Each row below holds a small network's activations on one input, seen along a few directions.
Each table varies a few parts of the input and shows all the possible inputs, shuffled.
A made-up example of a description, with smaller parts first: line(4) and (point or line(9) or (values(2) and ring(5))).
Shared parts are said once, and a part with two or three values counts as separate values.
In the rows, zero is written as 128.

Other details of the inputs vary at random and push rows far along two fixed directions, the same in every table; ignore that.

Rows:
row 1: [160 119 125 105 113 122  56  77  20 146 131 164 226]
row 2: [161 103  97 154 120 109 189  75 188 105 148 125 142]
row 3: [174 113  97 108 110 125 117  84 128 105 134 113 209]
row 4: [ 42 122 169 117 156 156 140 210 153 172 170 128  29]
row 5: [154 110  96 172 129 107 227  83 232  95 139 108 114]
row 6: [111 145 167 113 127 141  66 160  66 144 118 139 130]
row 7: [197 130  98 133 118 123  84 100  66 111 100 144 192]
row 8: [193 132  94 143 113  92 155  32 127  90 114 135 209]
row 9: [ 67 155 159 126 126 145  95 214 107 150  91 135  29]
row 10: [115 100 137  80 148 163  42 143  26 189 182 172 177]
row 11: [151 127  98 129 115 115 184  97 206  84 121  91 143]
row 12: [ 95 116 139 123 158 146 145 164 145 156 168 127  91]
row 13: [163 129 123 111 115 138  38 132  24 140 107 158 174]
row 14: [103 129 125 120 129 133 153 157 181 123 121  89 100]
row 15: [101 150 138 161 132 104 199 130 194 111 103 104  68]
row 16: [155 107  95 153 122 111 192  77 193 104 143 127 135]
row 17: [ 61 158 185 124 141 145  99 209 111 154 108 121  53]
row 18: [ 99 159 160 132 131 129 123 160 135 124 106 121  84]
Description of these inputs: values(3) and (point or line(5)).
Question: Changing only the values(3) part turns row 4 into row 12. The same change can be made to row 1. Which row results?
Answer: row 15
Question: Which other rows does row 18 become when the line(5) part takes its other values? List them by row number.
Answer: row 8, row 9, row 10, row 16
Question: Which other rows does row 9 become when the values(3) part takes its other values? List them by row number.
Answer: row 7, row 13
Question: Which other rows does row 14 become when the values(3) part takes its other values? List them by row number.
Answer: row 3, row 11

Rows:
row 19: [ 88 156 159 107 116 127 110 165 120 128  99 105 100]
row 20: [ 51 109 171  72 137 169  31 183  37 203 163 138 143]
row 21: [128 142 110 132 112 126 171 158 209  83 104  92  74]
row 22: [183 129 107 155 122 129 150 126 173  81 117 114 126]
row 23: [171 145 106 114 124 120 103 104  91 114  92 115 194]
row 24: [146 121 113 144 118 122 133  89 119 122 134 154 138]
row 25: [173  86  87 112 129 144 126 100 143 116 167 121 196]
row 26: [116 148 137 129 152 131 139 148 120 138 125 132 103]
row 27: [125 104 135 105 122 133 108 106 113 145 156 134 175]
row 28: [173 142 111 126  98 105 128  68 137  81 102 122 189]
row 29: [126 101 106 134 116 124 151  96 157 136 145 124 141]
row 30: [105 117 133 100 149 148 103 153  97 173 145 123 152]
row 31: [ 84 139 154 135 166 136 150 176 149 155 138 117  67]
row 32: [164 120 119 126 133 111 153  76 135 108 156 125 182]
row 33: [167 134 128 114 127 122 108  78  81 116 146 149 202]
row 34: [127 127 126 104 102 131  57 122  54 146 101 149 160]
row 35: [155 152 135 149 142 123 128 138 121 119  96 117 133]
row 36: [182 121 115 145 106 116 102  92  89 123 105 147 173]
row 37: [ 68 114 148 111 148 148  77 183  62 198 147 157  91]
row 38: [130 144 123 179 130 107 184 141 184 103  89 110  68]
row 39: [103 117 130 144 129 125 155 130 158 144 144 139  87]
row 40: [ 90 154 173 146 124 128 128 170 147 122 108 126  60]
row 41: [129 129 112 103 113 129  62 132  45 151  96 141 161]
row 42: [148  98 110 110 137 147 108 134 115 136 169 141 150]
row 43: [175 117  96 133 127 129 162 104 164  85 148 131 132]
row 44: [120 144 146 150 126 113 185 114 189  99 131 130  84]
row 45: [ 55 145 148 147 142 131 169 189 166 150 118 131  12]
row 46: [ 73 127 166 119 137 137 123 162 131 157 153 140  77]
row 47: [117 107 106 136 131 123 166 116 164 137 138 115 126]
row 48: [169 151 128 161 123 103 170  88 170  70 109 102 146]
Question: What is each input in this table made of?
Answer: line(5) and (point or ring(5))
Question: Changing only the line(5) part turns row 40 into row 44. The same change can be made to row 38. Which row results?
Answer: row 45
Question: List by row number the other rows that have the line(5) part in common with row 19.
Answer: row 21, row 23, row 28, row 34, row 41
Question: Which other rows does row 35 become when the line(5) part takes its other values? List them by row number.
Answer: row 23, row 26, row 30, row 31
Question: Which other rows does row 29 become when the line(5) part takes its other values? List them by row number.
Answer: row 24, row 34, row 36, row 39
